Each row below holds a small network's activations on one input, seen along a few directions.
Each table varies a few parts of the input and shows all the possible inputs, shuffled.
Descriptions start from the smaller parts, as in this example, which fits no table here: one of 6 places along a line, together with either a single point or one of 11 places along a line or (one of 3 separate values, together with one of 5 places around a ring).
Shared parts are said once, and a part with two or three values counts as separate values.
In the rows, 128 means zero.

Other details of the inputs shift rows strongly along two fixed directions, in all tables alike. That doesn't count.

Table:
R1: [ 97 167 132 141 121 111 123  94 118 123 117 116  92]
R2: [ 94 122 115  92 125 130 161 117 129 126 110 112 128]
R3: [210  50 111 129 138 146 104 183 143 118 146 161 187]
R4: [152 151 159 196 144 142  45 134 115 114 149 147  80]
R5: [141  99 124 116 114 130 140 153 141 115 145 144 136]
R6: [155 135 168 190 168 172  34 150 112 119 158 144  96]
R7: [159 138 174 190 169 172  32 146 110 122 160 144 103]
R8: [159 107 127 116 109 132 142 153 151 126 143 143 142]
R9: [103 130 123  93 127 129 164 110 131 135 110 110 145]
R10: [100 175 138 124 138 136 122 109 123 141 113 108  95]
R11: [124  92 124 133  87 143 149 189 133 155 149 158 150]
R12: [199  35 118 129 110 137 113 171 146 104 151 164 174]
R13: [ 96 166 134 140 122 110 125  93 115 124 117 117  93]
R14: [117 140  99  99 129 111 163 118 134 140 101 116 134]
R15: [122 137 114 107 102 104 164 107 141 132 104 117 130]
R16: [ 86 129 112 125  79 112 169 145 124 160 107 126 130]
R17: [164 146 172 188 166 172  33 153 115 124 154 145  99]
R18: [146 146 152 154 131 137 103 140 132 125 151 141 115]
R19: [111 135 106 100 134 109 160 108 125 138 107 114 148]
R20: [113 136 105 100 133 110 162 111 124 136 105 115 146]
R21: [122 139 111 112 102 105 166 113 142 126 100 114 131]
R22: [124 141 109 109  99 107 165 115 146 131 100 114 124]
R23: [ 96 128 122  99 112 113 171 113 132 124 130 124 128]
R24: [158  93 123 127 111 118 133 134 135 118 129 133 152]
R25: [112 180 134 142 116 112 125  99 129 134 109 113  92]
R26: [168 100 120 124 104 123 134 142 146 123 123 139 144]
R27: [ 99 173 143 124 140 136 123 104 120 142 115 110  99]
R28: [155  95 113 128 109 121 135 140 141 114 127 132 142]
R29: [104 132 122  93 126 129 164 112 130 134 108 110 142]
R30: [160 108 125 116 109 132 143 158 152 125 140 142 139]
R31: [100 126 122  94 128 128 163 110 125 131 112 107 141]
R32: [210  33 131 127 116 148 119 191 151 109 171 167 186]
R33: [203  34 128 126 115 148 119 191 150 106 171 167 179]
R34: [137  82 123 108 129 147 129 145 134 118 133 136 150]
R35: [162  98 124 127 109 119 134 136 141 121 125 136 153]
R36: [113 141 123  98 108 114 174 118 143 135 123 122 128]
R37: [204  25 130 120 133 165 106 185 144 113 158 158 193]
R38: [106 129  97 104 135 110 161 114 126 130 107 112 138]
R39: [ 62 121 120 107 101 136 161 152 124 166 110 120 139]
R40: [156 157 177 197 153 152  46 145 115 120 172 149  90]
R41: [141  83 123 112 130 147 130 145 136 119 134 131 156]
R42: [ 97 171 143 125 142 136 123 102 121 141 116 111 102]
R43: [108 178 139 146 121 109 126  95 120 130 110 113  99]
R44: [140  98 127 115 114 130 139 148 139 115 148 145 139]
R45: [ 76 125  92 116 112 125 163 139 116 172 111 130 140]
R46: [ 99 122 103  99 135 111 157 106 121 131 112 119 141]
R47: [100 172 125 137 152 116 120 100 109 136 115 110 111]
R48: [152 131 173 190 170 171  35 144 108 121 162 146 100]
R49: [114 197 169 184 149 136  75 118 111 128 149 127  68]
R50: [109 135 117  89 120 129 161 116 137 138 108 110 134]
R51: [ 83 159 144 130 147 134 124  95 113 133 122 107 107]
R52: [160 101 110 114 135 128 131 145 134 134 124 139 153]
R53: [120 138 113 111 102 104 164 109 140 126 103 114 135]
R54: [154  93 116 127 109 120 133 136 139 114 130 133 146]
R55: [115 136 104  98 132 111 161 111 129 141 105 118 139]
R56: [150  95 112 118 140 126 127 136 125 127 130 133 162]
R57: [151  99 132 120 117 129 143 148 138 120 148 139 149]
R58: [ 93 164 119 134 151 117 122 104 111 132 114 117 101]
R59: [ 92 118 119  91 126 129 162 111 126 127 114 115 134]
R60: [153 148 158 199 179 151  31 135  99 125 158 147  98]
R61: [104 172 138 146 123 108 126  92 115 128 115 110  98]
R62: [ 96 166 122 138 152 117 120  99 110 133 116 112 108]
R63: [118 134 110 112 104 103 165 111 136 124 105 110 130]
R64: [117 133 113 111 104 102 163 106 134 124 108 110 134]
R65: [153  92 126 109 128 148 130 149 139 123 129 133 161]
R66: [ 80 157 143 127 146 136 123  97 112 131 121 114 102]
R67: [ 99 170 127 136 153 116 120  98 106 137 117 111 111]
R68: [155  98 107 120 139 126 130 147 130 125 126 132 156]
R69: [110 126 114 111 108 103 164 102 130 122 112 113 134]
R70: [114 200 176 183 151 136  75 110 110 133 150 131  74]
R71: [115 139 101 102 132 111 162 117 129 135 102 114 141]
R72: [143  91 106 116 137 128 127 140 129 122 130 139 151]
R73: [117 139 101  98 130 111 161 115 132 140 103 116 137]
R74: [159 105 129 116 111 132 143 152 148 127 144 145 142]
R75: [145  97 127 120 116 129 141 148 141 116 148 139 145]
R76: [ 94 163 126 137 154 117 119  95 108 136 120 112 112]
R77: [145 152 176 193 155 149  51 138 112 119 173 150  89]
R78: [109 178 151 179 172 136  60 107  95 131 138 132  79]
R79: [100 182 148 138 128 119 136 106 123 134 130 119  99]
R80: [143 153 175 192 153 153  47 141 111 118 173 156  81]
R81: [210  26 123 119 129 167 107 195 148 110 153 158 188]
R82: [103 184 143 138 126 120 136 113 128 132 127 118  95]
R83: [103 134 117 103 111 112 174 122 138 123 125 117 126]
R84: [111 127 112 111 106 104 164 105 130 121 111 113 132]
Each input here is: one of 4 separate values, together with either a single point or (one of 4 places along a line, together with one of 5 places along a line).
The inputs of R1 and R34 match in every part but the choice among 4 separate values. If R63 is changed in the same way as R1 into R34, which row does it become?
> R81
The inputs of R46 and R12 match in every part but the choice among 4 separate values. If R3 is changed in the same way as R46 into R12, which row does it become?
> R53
Change only the place on the line of 5 in R4. List by row number the other rows that result.
> R21, R22, R28, R63
Change only the place on the line of 4 in R81. List by row number the other rows that result.
> R7, R31, R37
Change only the place on the line of 5 in R71. List by row number the other rows that result.
> R14, R38, R58, R68
Change only the place on the line of 4 in R27. List by row number the other rows that result.
> R10, R42, R50
Change only the choice among 4 separate values in R84. List by row number the other rows that result.
> R33, R48, R60
Change only the choice among 4 separate values in R70. List by row number the other rows that result.
> R9, R19, R35

Table:
R85: [122 133 127 136 139 120 120 113 118 126 126 126 125]
R86: [130 109 121 126 123 139 126 142 131 135 125 132 137]
R87: [116 135 130 119 160 144 117 116 118 130 125 119 131]
R88: [142 112 114 124 136 126 124 135 127 132 126 131 147]
R89: [140 113 116 123 138 132 118 134 127 127 122 133 137]
R90: [110 133 132 133 126 131 123 129 120 129 131 131 114]
R91: [113 138 128 138 130 130 123 129 121 143 126 132 124]
R92: [137 118 128 128 116 135 130 141 135 133 127 130 130]
R93: [123 143 141 139 112 121 130 125 132 129 135 133 114]
R94: [137 127 140 117 139 137 127 117 133 114 138 125 128]
R95: [111 133 133 139 127 126 125 125 119 134 133 132 121]
R96: [124 145 139 138 112 121 131 127 131 129 139 131 114]
R97: [133 143 127 130 134 125 121 120 127 128 119 126 116]
R98: [114 140 127 136 129 130 123 132 120 143 130 130 123]
R99: [139 118 128 129 116 129 134 143 134 137 131 138 137]
R100: [146 133 132 136 124 118 125 123 133 119 136 131 125]
R101: [124 141 119 132 145 125 119 124 122 131 122 125 124]
R102: [134 131 129 134 122 131 129 145 133 134 133 135 124]
R103: [134 140 134 135 123 122 122 112 134 117 125 122 114]
R104: [ 69 144 116  81 129 124 179 108 126 144 106 102 137]
R105: [114 129 134 119 157 140 119 112 117 121 132 120 125]
R106: [122 143 133 133 122 131 126 132 128 135 125 130 113]
R107: [112 138 127 132 129 135 121 132 122 137 124 131 117]
R108: [133 144 129 135 134 120 122 117 125 133 121 126 123]
R109: [103  86  98  39  87 111 236 125 158 123 111 110 177]
R110: [122 136 123 134 142 122 122 119 120 122 129 125 120]
R111: [134 146 128 134 135 120 123 120 125 133 124 124 123]
R112: [129 121 140 118 134 146 129 141 131 132 136 129 137]
R113: [133 147 125 133 137 122 124 124 128 129 124 124 118]
R114: [121 130 127 133 137 126 116 113 121 122 122 120 120]
R115: [127 141 136 120 151 141 123 115 124 128 127 119 125]
R116: [133 134 136 137 113 125 130 139 137 123 141 136 117]
R117: [123 140 140 136 111 127 127 125 134 125 132 126 110]
R118: [140 118 130 130 115 132 133 142 132 132 128 131 138]
R119: [133 140 129 132 133 126 119 117 128 129 118 120 118]
R120: [139 109 125 131 134 126 121 127 123 118 127 127 142]
R121: [103 130 143 122 143 143 124 128 119 129 137 124 121]
R122: [123 146 133 137 122 127 128 132 125 140 131 129 118]
R123: [122 135 126 135 139 120 120 116 117 126 130 124 124]
R124: [132 102 128 129 119 133 132 141 127 126 133 134 144]
R125: [147 123 127 126 120 122 128 125 137 113 129 133 125]
R126: [148 123 128 131 130 126 122 129 130 125 122 125 138]
R127: [141 108 116 122 135 132 120 132 130 128 119 127 142]
R128: [239   9 123 144 135 163  72 204 144  99 169 181 185]
R129: [124 138 126 135 141 126 115 118 119 130 116 120 130]
R130: [111 136 130 136 129 128 127 132 122 130 135 130 116]
R131: [127 122 121 132 129 135 125 147 129 136 132 136 132]
R132: [124 138 123 134 142 123 117 118 120 135 120 126 128]
R133: [111 130 133 136 126 132 122 125 122 130 129 126 116]
R134: [113  76  82  59  90 111 218 136 147 136  98 116 188]
R135: [127 114 128 133 123 130 127 140 123 131 141 137 133]
R136: [135 146 130 136 127 117 128 118 134 116 131 127 113]
R137: [124 143 143 140 111 124 129 125 130 124 132 126 116]
R138: [122 143 139 134 112 125 128 128 133 124 133 132 108]
R139: [135 143 134 138 124 115 126 112 131 121 129 128 118]
R140: [145 130 135 137 122 120 124 120 133 114 128 126 128]
Describe the family of inputs behind these rows.
> one of 2 separate values, together with one of 4 places along a line, together with either a single point or one of 6 places around a ring
The inputs of R112 and R115 match in every part but the choice among 2 separate values. If R121 is changed in the same way as R112 into R115, which row does it become?
> R105
The inputs of R123 and R135 match in every part but the choice among 2 separate values. If R114 is changed in the same way as R123 into R135, which row does it become?
> R133
Change only the choice among 2 separate values in R131. List by row number the other rows that result.
> R101
Change only the place on the line of 4 in R138. List by row number the other rows that result.
> R90, R106, R107
Start at R122 and move only the place on the ring of 6, one step at a time. The first step leads to R99. Which rows follow, in order?
> R118, R92, R106, R102
